[148 119 152 149 138 121] Answer: 121
[128 128 127 155] Answer: 155
[151 142 153 121] Answer: 121
[144 119 107 124 146 118] Answer: 118
[ 99 143 135 142 107 110] Answer: 110
[135 135 107 114 118 151] Answer: 151
[147 122 107 124 131] Answer: 131
---
[[115 127 113 153 128]
 [140 127 115 120 128]] | 128, 140

[[125 132 150 136]
 [118 144 116 123]
 [133 150 128 118]] | 136, 133

[[127 129 127 128 122 156 123]
 [118 129 113 128 126 147 131]] | 123, 118

[132 150 136 128] | 128, 132

[[142 139 120 134]
 [100 134 113 130]
 [135 100 156 114]] | 134, 135

[147 117 144 116 103 109] | 109, 147

[121 130 141 106 107 131 138] | 138, 121

[[139 138 138 124 120 119 133]
 [147 150 151 123 119 113 137]
 [125 133 137 129 116 133 126]] | 133, 125

[[109 109 145 127]
 [155 155 103 130]
 [155 154 103 131]] | 127, 155
---
array([[134, 121, 129, 100, 108, 152, 116],
       [135, 138, 134, 112, 117, 146, 111],
       [129, 129, 112, 143, 144, 106, 136]]) out 134

array([[144, 132, 123, 134],
       [ 99, 104, 142, 144],
       [112, 121, 145, 142]]) out 142

array([[148, 138, 134, 118, 111, 121, 135],
       [115, 154, 114, 117, 134, 124, 112],
       [112, 146, 115, 121, 138, 123, 113]]) out 114

array([[129, 128, 142, 152, 124],
       [137, 127, 129, 133, 115],
       [136, 125, 135, 118, 122]]) out 129

array([[104, 120, 111, 114],
       [109, 122, 102, 122],
       [103, 120, 110, 114]]) out 102

array([[123, 131, 141, 113, 111, 127, 140],
       [145, 145, 136, 142, 105, 127, 126],
       [138, 144, 136, 135, 125, 137, 143]]) out 136
---
[[124 119 126 131 135 139 145]
 [129  99 143 132 120 157 126]] yields 143

[[143 146 149 113 134]
 [103 145 119 137 132]] yields 119

[[137 110 138 142]
 [122 123 130 107]] yields 130

[[139 134 151 117 109 108 142]
 [138 102 120 127 104 106 128]] yields 120

[[102 109 111 143 135 126]
 [118 128 119 151 142 132]] yields 119

[[117 103 141 116]
 [148 154 140 120]] yields 140
---
[[127, 154, 136, 147, 121], [134, 134, 116, 126, 146], [132, 156, 133, 146, 124]] value 156
[[133, 135, 106, 140], [115, 134, 108, 146], [115, 129, 115, 138]] value 129
[[114, 114, 131, 121, 130, 120, 108], [116, 117, 120, 119, 127, 116, 109], [113, 116, 132, 122, 130, 121, 107]] value 116
[[109, 107, 118, 128, 115], [114, 151, 145, 113, 145], [116, 120, 125, 124, 103]] value 120
[[138, 130, 124, 120, 142, 125], [107, 132, 123, 137, 104, 147], [121, 147, 137, 134, 142, 103]] value 147
[[127, 135, 129, 125, 132], [124, 131, 125, 138, 101], [137, 134, 122, 143, 122]] value 134
[[144, 103, 153, 100], [125, 129, 138, 122], [120, 134, 119, 135]] value 134
[[133, 129, 127, 136, 122, 129, 131], [114, 127, 114, 129, 133, 132, 112], [135, 101, 142, 152, 137, 120, 132]] value 101
[[123, 147, 143, 126], [123, 137, 142, 150], [133, 113, 124, 140]] value 113
[[113, 115, 120, 102], [117, 118, 121, 111], [129, 133, 118, 112]] value 133
---
[126 143 140 112 106 119] out 143, 140

[[100 129 137 129]
 [151 121 122 138]
 [112 110 109 130]] out 151, 138

[110 134 129 108 139 150] out 150, 139

[131 118 138 151 132 126] out 151, 138

[156 130 113 132 144 130] out 156, 144

[[110 116 151 124 129]
 [107 112 152 126 129]] out 152, 151

[121 130 111 154 119 127 129] out 154, 130
---
Input: 132,119,113,153,110,137
Output: 132
Input: 116,121,132,106,128,134
Output: 116
Input: 121,157,144,99
Output: 121
Input: 121,119,134,152
Output: 121
Input: 149,121,150,135,132
Output: 149
Input: 124,148,105,100,135,145
Output: 124
Input: 129,130,142,154,146,132
Output: 129
Input: 155,125,125,121,146
Output: 155
Input: 139,124,121,110,154,134,127
Output: 139
---
[147 130 104 123 151 125]
104
[104  99 135 129 136 132 143]
135
[135 151 149 132 110 128]
149
[106 110 113 113]
113
[106 147 110 138]
110
[145 102 114 140 126 125]
114
[134 120 147 108  99]
147
[118 124 105 118 142 134]
105
[157 144 145 125 150]
145
---
[[105 121 143 128 152 127 132]
 [136 148 119 114 116 120 124]]
116

[[129 130 129 127 104 126]
 [126 127 131 125 126 125]]
125

[[ 99 113 128 127]
 [106 129 138 136]]
129

[[133 121 122 133 114 143 138]
 [130  99 140 128 142 135 122]]
142

[[127 150 109 148 125]
 [107 115 108 107 137]]
108

[[100 136 157  99 118]
 [117 112 114 142 136]]
114

[[148 128 148 131 132 156 144]
 [148 143 142 143 145 154 137]]
145
---
[132 108 126 113 154 144 140] | 132

[120 108 126 137 129 123 150] | 126

[[126 127 119 106 125]
 [127 145 135 133 128]
 [126 137 136 136 133]] | 128

[[106 106 151 130 150 151 105]
 [150 151 150 105 108 122 149]
 [146 106 105 150 107 106 151]] | 130

[143 129 103 119 115] | 119

[143 125 104 128 127 145 154] | 128

[122 135 125 153 155] | 135
